These are the activations of a small neural network, seen along a few directions. Each row is one input.
Each table varies a few parts of the input and shows all the possible inputs, shuffled.
Descriptions start from the smaller parts, as in this example, which fits no table here: values(2) and (point or ring(9) or (ring(5) and line(6))).
Shared parts are said once, and a part with two or three values counts as separate values.

Other details of the inputs shift rows strongly along three fixed directions, in all tables alike. That doesn't count.

A family of inputs:
x1: [ 1.59 -1.18  2.42  1.63  6.16 -1.99 -2.72 -5.96  0.60 -4.69 -1.70 -2.04]
x2: [-0.88 -2.97 -0.28 -1.81 -2.98  0.54  3.29  5.61 -1.18  3.59  1.36 -0.14]
x3: [ 1.01  1.92 -1.57  0.42  1.24  2.99 -2.07 -3.81  1.60 -1.98  0.55  1.66]
x4: [ 3.53 -4.22  1.41 -2.17  0.09  0.65  0.63 -1.24  0.10  2.02  1.89  1.21]
x5: [-5.52  5.02 -4.07  1.92 -0.79 -3.07  2.05  3.38 -1.39 -0.80 -1.60 -1.20]
x6: [ 4.56 -5.04  4.69  2.26  1.43 -5.17 -2.51 -6.39  0.36 -2.51 -0.57 -3.21]
x7: [ 5.20 -9.41  5.36 -1.72 -5.98 -2.59  1.06  2.03  0.00  5.46  0.89 -1.24]
x8: [-0.15  3.03 -2.33  0.02  1.39  2.66 -2.21 -2.22  1.26 -2.59  1.00  2.89]
x9: [-1.32 -4.21  2.66  1.92 -2.15 -7.04  3.06  3.12 -2.08  1.20 -1.56 -5.62]
x10: [-3.29  4.84 -2.61  0.82 -1.45 -0.28 -0.79  2.69  1.21 -1.21 -1.31  1.55]
x11: [-1.26  0.86  0.79  2.94  3.61 -3.57 -0.27 -3.32  0.48 -3.82 -2.52 -4.21]
x12: [-1.92  5.31 -3.50 -0.21 -0.99  3.95 -1.32  0.43  2.17 -0.81 -0.91  2.88]
x13: [-0.62  3.41 -1.43 -0.43  2.58  1.80 -2.26 -1.72  1.03 -1.80  0.39  1.04]
x14: [-6.15  4.13 -1.26  2.62 -2.09 -4.58  4.01  5.81 -2.82 -0.51 -2.18 -3.34]
x15: [ 1.11  2.81 -0.45  0.16  3.81  2.43 -3.09 -5.43  1.82 -2.56 -0.28  0.09]
x16: [ 1.44 -2.00 -0.62 -3.82 -3.25  4.71  0.68  2.85 -0.25  4.82  2.73  2.28]
x17: [-0.98  2.06 -1.00  0.08 -0.71  0.85 -1.83  0.85  1.07 -0.47 -0.87  2.25]
x18: [ 2.46 -1.24 -1.96 -3.62 -0.88  6.59  1.08 -0.36  0.74  3.44  2.52  3.84]
x19: [-6.14  3.33 -2.94  3.05 -1.69 -6.07  2.79  5.75 -2.47  0.39 -1.86 -2.17]
x20: [ 2.33  0.15  3.68  1.56  5.73 -1.97 -1.70 -6.09  0.31 -5.00 -1.30 -1.94]
x21: [ 3.17 -3.60  2.00 -2.03  0.18  1.83 -1.49 -0.93 -0.06  2.44  1.80  1.06]
x22: [-1.88  3.69 -1.98 -0.96  0.19  4.63  1.92  1.46 -0.25  0.22  0.33  1.55]
x23: [ 1.99 -1.31 -1.91 -3.26 -2.09  6.96 -0.86  1.24  0.34  2.98  3.39  5.72]
x24: [ 1.73 -5.39  4.91  0.65 -1.35 -4.29  2.55  2.23 -2.59  2.21 -0.20 -2.90]
Each input here is: line(4) and line(6).
The inputs of x7 and x12 match in every part but the line(4) part. If x9 is changed in the same way as x7 into x12, which row does it become?
Answer: x11
Start at x20 and move only the line(6) part, one step at a time. The first step leads to x2. Which rows follow, in order?
Answer: x4, x13, x8, x10
Which other rows does x18 become when the line(4) part takes its other values? List them by row number.
Answer: x4, x5, x19

A family of inputs:
x25: [ 0.52 -3.42  2.79  4.57 -0.98 -9.21 -3.00 -2.24  1.07 -3.13 -2.67 -4.02]
x26: [-3.72  3.86 -5.94 -1.61 -2.86  4.87  3.04  3.72 -0.51  3.41  0.48  2.25]
x27: [-2.04  2.55  1.39  1.93  4.98 -3.90 -2.63 -3.39  0.11 -3.74 -3.83 -3.01]
x28: [ 5.39 -5.86 -0.18 -4.39  0.22  4.05  0.75 -2.93  0.50  3.86  4.03  1.99]
x29: [-1.87  2.73 -3.95 -0.96  3.82  6.04 -1.44 -1.65  1.33 -2.60  0.84  3.56]
x30: [ 2.80  2.57  2.46  0.14  4.34  3.12 -1.91 -6.93  2.08 -5.57 -0.76  2.39]
x31: [ 2.86  0.82 -0.11 -1.31  6.16  2.64 -2.23 -6.21  0.38 -4.55  1.71  3.94]
x32: [-1.30 -1.14  2.16  1.92  3.22 -8.79 -0.81  0.10 -1.12 -1.82 -2.10 -5.18]
x33: [-7.31  9.29 -6.29  1.88  1.37  2.09  0.48  3.93 -1.71 -1.42  0.31  1.10]
x34: [ 3.14 -6.49  3.32 -1.03 -2.40  0.30  1.64  1.05  0.18  1.86  0.11 -1.53]
x35: [-4.22  4.82 -3.94  1.63 -2.56 -0.81  3.07  3.24 -0.39  0.54 -1.84 -2.02]
x36: [ 8.91 -7.52  4.13 -2.98 -2.05  2.89 -3.08 -4.21  1.42  2.24  2.94  5.62]
x37: [ 0.77 -2.67 -3.00 -2.97 -3.18  4.81  3.28  3.20 -0.44  6.25  3.16  2.35]
x38: [-5.71  8.23 -4.86  1.62  3.45 -0.50 -1.00  0.51 -1.50 -3.85  0.43 -0.17]
x39: [-1.83 -2.44 -2.74 -2.19 -2.50  0.89  2.71  5.69 -1.14  2.34  2.15  0.93]
x40: [ 0.64 -4.52  3.36  2.39 -0.83 -6.06  2.93  2.03 -2.71  1.21 -0.04 -1.90]
x41: [ 4.36 -0.27  2.43 -1.04  2.81  4.33 -2.41 -5.23  0.66 -1.35  0.94  0.47]
x42: [-1.34  0.03 -1.70 -0.16 -7.33 -0.40 -0.16  6.34 -1.12  4.85  2.34  1.64]
x43: [-3.30  4.10 -2.38 -1.97 -1.58  3.46  1.14  5.67  0.18  2.16 -0.94  1.27]
x44: [ 4.00 -4.49  4.85  0.73 -0.73 -2.58  1.84 -0.73 -1.16  0.21 -0.62 -1.02]
x45: [ 1.46 -7.35  4.27 -0.29 -1.75 -5.24  1.83  4.22 -1.65  5.23  0.16 -3.47]
x46: [-0.12 -3.32  1.48  0.11 -5.95 -5.18 -0.54  6.24  0.07  5.05 -0.52 -1.03]
x47: [ 0.94 -0.85 -0.62 -2.94 -1.51  5.56  2.10  1.93 -1.28  2.43  1.89  5.11]
x48: [-3.25  3.99 -0.74  1.82  1.03 -0.25  0.01 -0.53  1.66 -4.70 -2.53 -1.70]
x49: [-1.06 -2.13  3.08  4.55  3.06 -7.88 -0.88 -3.78 -0.54 -4.92 -4.02 -5.91]
x50: [-4.37  5.82 -4.22  5.18 -1.78 -6.57 -1.62 -0.02  1.22 -2.34 -2.95 -2.27]
x51: [ 1.77  1.96  0.59 -0.43  4.67  3.84 -3.24 -6.21  0.05 -2.86  0.62  0.96]
x52: [-1.08 -1.40  0.94  0.75 -5.20 -3.01  4.23  2.93 -0.14  3.30 -0.60 -3.70]
x53: [ 4.63 -1.23  4.54 -2.16  3.94  3.09 -3.24 -5.68  3.27 -1.78 -0.79  0.03]
x54: [ 0.34  4.34 -1.13 -2.79  0.12  8.40 -0.85 -1.08  1.24 -0.34  2.11  3.31]
The inputs of x54 and x48 match in every part but one. If x38 is changed in the same way as x54 into x48, which row does it become?
Answer: x39
What do these inputs look like to the network?
Answer: values(5) and (point or line(5))
Which other rows does x45 become when the line(5) part takes its other values? List them by row number.
Answer: x27, x32, x43, x53
Start at x52 and move only the line(5) part, one step at a time. The first step leads to x35. Which rows follow, in order?
Answer: x26, x37, x28
